These are the activations of a small neural network, seen along a few directions. Each row is one input.
In each table, some parts of the input vary, and every possible input appears once, in random order.
Descriptions start from the smaller parts, as in this example, which fits no table here: one of 8 places around a ring, together with either a single point or (one of 2 separate values, together with one of 4 places along a line) or one of 11 places around a ring.
Shared parts are said once, and a part with two or three values counts as separate values.

Other details of the inputs shift rows strongly along three fixed directions, in all tables alike. That doesn't count.

A family of inputs:
R1: [ 19  31  10  -8  -8 -24 -11  -3 -13  -1 -19  11]
R2: [ -4  -8   2   8 -19   6  21  13  11  19  25  14]
R3: [-16 -14 -26  17  -6   3  11 -23  23   7  11   0]
R4: [-19 -58  -8   2  -6  47 -22   7   1   2  28 -27]
R5: [-17 -34 -16   0  13  48 -23 -16  -5 -17   7 -43]
R6: [  8  17 -10   5  27 -23   1 -21   7 -18 -20 -14]
R7: [ -3 -14   2  -9   5  -4  14  31  12  10   2  26]
R8: [ 13  37  12  -5  -8 -25  -4   1 -16  -4 -13   0]
R9: [  2 -21  -1   6 -16  14  27  10  11  23  15  17]
R10: [ -2  31 -10  11  -1 -20   1 -37   0  -3  -7 -23]
R11: [ -9 -21 -13   6   3   2  14  27  28   6  11  24]
R12: [-13  19 -20  15   6 -18   0 -23   5 -12 -11 -13]
R13: [-11 -30   0  -8  11  25 -27 -17 -21  -2  10 -32]
R14: [ -2  -9 -11  -5  20  24 -39 -22 -26 -25 -14 -60]
R15: [  8  24   8 -13  -3 -23  -1  -3 -16   1 -19   8]
R16: [ 16 -24  46 -30 -24  25 -34  41 -39  15  12  -5]
R17: [-14  -2 -14   4   0   4  14 -19  13   0  -1   6]
R18: [ 18  20  22  -5 -16  -6  -1   8  -6   6  -7  21]
R19: [ -7  -7 -24  14  20   1  17   1  24  -5  -3  -3]
R20: [ -1  18 -17  13  19 -19  -4 -12  14 -14 -13 -11]
R21: [-21 -11 -27  17  16  -3  13   3  30  -5   6  -1]
R22: [ 22   9  38 -21 -11 -14   5  33 -27  18  -5  43]
R23: [  4  15  -9   7  13 -20   5 -32  -1 -17 -19 -13]
R24: [-8 -9 -9  7  6  0 17 29 23  4 17 14]
R25: [ -8 -21  -4   2  -2   5  22  42  24  11  20  26]
R26: [ -3 -10   6   3 -18  16  22  25  13  13  23  26]
R27: [-19  -3 -18  14  -4   9  18 -10  21  -2  11   2]
R28: [ 18  26  16 -11  18 -27  -4   5 -12  -2 -19  12]
R29: [ 5 -1  5  1 -3  3 15 -9  5 -1 -1 14]
R30: [ 11 -20  26 -21  -8  24 -46  30 -35  -8   0 -18]
R31: [  8   3  18 -18   1  13 -42  15 -38 -15   3 -36]
R32: [ 12  32  16  -4  -9 -14  -4  -6 -10  -1 -13   7]
R33: [ -2  -7 -11  11   0  -4  16 -29  10   3   2  -6]
R34: [ 17  26  18 -12 -11 -22   0 -15 -17  11 -14   4]
R35: [ -6  15 -16  10   1  -4  -2 -31  12  -9  -7  -3]
R36: [ 5  0 16 -6 -7  2 12  8 -4 12  3 31]
Each input here is: one of 4 places along a line, together with either one of 4 separate values or one of 5 places along a line.
The inputs of R25 and R10 match in every part but the place on the line of 4. If R6 is changed in the same way as R25 into R10, which row does it become?
> R33
Change only the place on the line of 5 in R11. List by row number the other rows that result.
> R20, R21, R24, R25

A family of inputs:
R37: [  8 -38  17 -16  -4  16  -5  39 -11  12   6  16]
R38: [ -3  -9   5 -19  -4  24 -44 -21 -31 -13  -7 -40]
R39: [  2 -33  16  -5 -25  28  14  29 -11  21  24  14]
R40: [ -4  10 -10   4  14 -12 -20  -6   0 -10   7 -29]
R41: [ 16 -24  17  -9  -6  11  19  40   4  13   8  27]
R42: [ -1  18  -4   6   0 -22  25  -4   1   3 -11  36]
R43: [  0  34 -12  18  -2 -19   9 -13  18 -11  -6  16]
R44: [ 11  46  -1  15  -7 -35  27   3  10   6 -10  16]
R45: [-10   0 -26  15  23 -11   8 -30  24  -5  -5 -23]
R46: [ 16  17  22 -22   7  -4 -10   5 -25  -1 -11  -6]
R47: [-22 -27 -11   6 -10   8   4  31  19   7  22   8]
R48: [ 22  19  11   2  -6 -17  28   9  11   5 -14  34]
R49: [  8   1  19 -20  10  15 -38  -3 -31 -14  -9 -14]
R50: [-32 -35 -35  26   1  16  23 -16  27  16  28 -11]
R51: [ 12  51   1  14  -9 -30  25  -2  17   0 -12  18]
R52: [ -4 -33  -3  -4   0  15  -2  18  12   8   1  12]
R53: [-37 -28 -35  13  29  11   2 -25  20  -7  14 -31]
R54: [ 23  26  15 -12  12  -6 -36 -23 -18 -17 -29 -25]
R55: [-22 -21 -25  14   6  28  -9 -38   7 -16  11 -43]
R56: [  1  31  -7   4   7 -41  20 -20  10   3 -10  20]
R57: [  6 -14  27 -20 -25  13 -13  57 -13  10  10  24]
R58: [ 20  23  19 -14  -7   5 -37 -22 -32 -12 -16 -22]
R59: [-18 -15 -16  14  10  10  27  -6  18  -6  11  14]
R60: [  7   0  17 -11 -15  -5 -17  -2 -28   9  -2 -10]
What do these inputs look like to the network?
> one of 4 separate values, together with one of 6 places around a ring
The inputs of R38 and R50 match in every part but the place on the ring of 6. If R42 is changed in the same way as R38 into R50, which row does it become?
> R53
Change only the choice among 4 separate values in R39. List by row number the other rows that result.
> R41, R44, R46
Start at R51 and move only the place on the ring of 6, one step at a time. The first step leads to R44. Which rows follow, in order?
> R40, R47, R57, R43

A family of inputs:
R61: [ 17  25  30 -23 -10 -17  -4  35 -11   1  -8  36]
R62: [ 25  19  30  -9 -26 -24   0   1 -29  17  -2   0]
R63: [ -7 -14  -1  -2   7  35 -33 -11  -4 -11  12 -48]
R64: [-27 -42 -20   6   1  27  13 -10  18  -1  19  13]
R65: [-22 -16 -12  15 -22  22  13  34  21   4  17  34]
R66: [  6 -21  -7  -4  19  41 -18  -3  -6 -27   2 -48]
R67: [  9 -23  25 -32  17  23 -16  44 -29  -8  -6  -5]
R68: [ 18  17  26 -17 -15 -30   1   3 -33  20  -6   5]
R69: [ -3  16  -9  13 -29   2  26   4  23  12  -4  33]
R70: [-13 -41  -5   1   9  21  45  13  15  17   7  36]
R71: [ 20   5  33 -19 -19  11 -21  -2 -24  -6 -10   3]
R72: [ 15  30  26 -21   3 -25  -8  17 -13   2  -9  13]
R73: [ -5 -11  10 -20   8   1 -11  30 -13  10  13  -2]
R74: [ -3 -11  17  -7  -5  27 -29  30 -10 -14   9  -4]
R75: [ -5   7  -7  -4  20  -6 -17 -39 -21   0  -6 -33]
R76: [  5  38 -24  28  22 -29  45 -20  28 -14 -16  14]
R77: [-19  -2 -13  11  16  15 -24  -9   6 -18  12 -34]
R78: [-23 -59 -27   9  16  12   8  -6  26  12   6  11]
R79: [-17 -34   0   2  -4  15  28   8  13  23  27  33]
R80: [ 18  -5  17 -17   7 -21  -9  38  -2   8 -15  25]
R81: [ -9 -27  -3  -2   9  28 -28 -24 -18  -4  14 -45]
R82: [ 24  44  -5   8  21 -46 -15 -18   0 -18 -33 -10]
R83: [  1  10  -8  17 -28 -17  32   9  17  24  13   9]
R84: [ -8 -13   5 -18  -7  22 -29  29 -16 -12   2   2]
R85: [ -9  26 -34  28   7 -12  17 -41  26   2   4 -24]
R86: [ -2  14  -8   1  -6   7 -25 -45 -17 -19 -19 -24]
R87: [ -9  19 -19   4   4  -1 -18 -51 -15 -20 -18 -17]
R88: [ 32  11  26 -11  -5 -27  -9  -1 -12   8 -24  19]
R89: [ 12  25  19 -18  -8 -37  -5  25 -22   9  -8   1]
R90: [ -7 -40  -3   5   1  25  45  14  20  11  12  31]
R91: [-25  -8 -23  16   5   2 -18  -3  -3 -13  13 -48]
R92: [-12  15 -22  25   6 -11  22 -56  24  -5   1  -8]
R93: [  3  16  -3  11 -19  -2  29   3  31   7   0  30]
R94: [ 25 -20   8  -4  -5  11 -14  26   8   1   2  -1]
R95: [ -3  51 -22  29   8 -39  25 -22  22   1  -1   4]
The inputs of R93 and R71 match in every part but one. If R69 is changed in the same way as R93 into R71, which row does it become?
> R86
What do these inputs look like to the network?
> one of 5 places around a ring, together with either one of 2 separate values or one of 5 places along a line
Change only the choice among 2 separate values in R88. List by row number the other rows that result.
> R90
Start at R63 and move only the place on the ring of 5, one step at a time. The first step leads to R77. Which rows follow, in order?
> R72, R79, R92
Change only the place on the ring of 5 in R81. List by row number the other rows that result.
> R73, R75, R85, R95
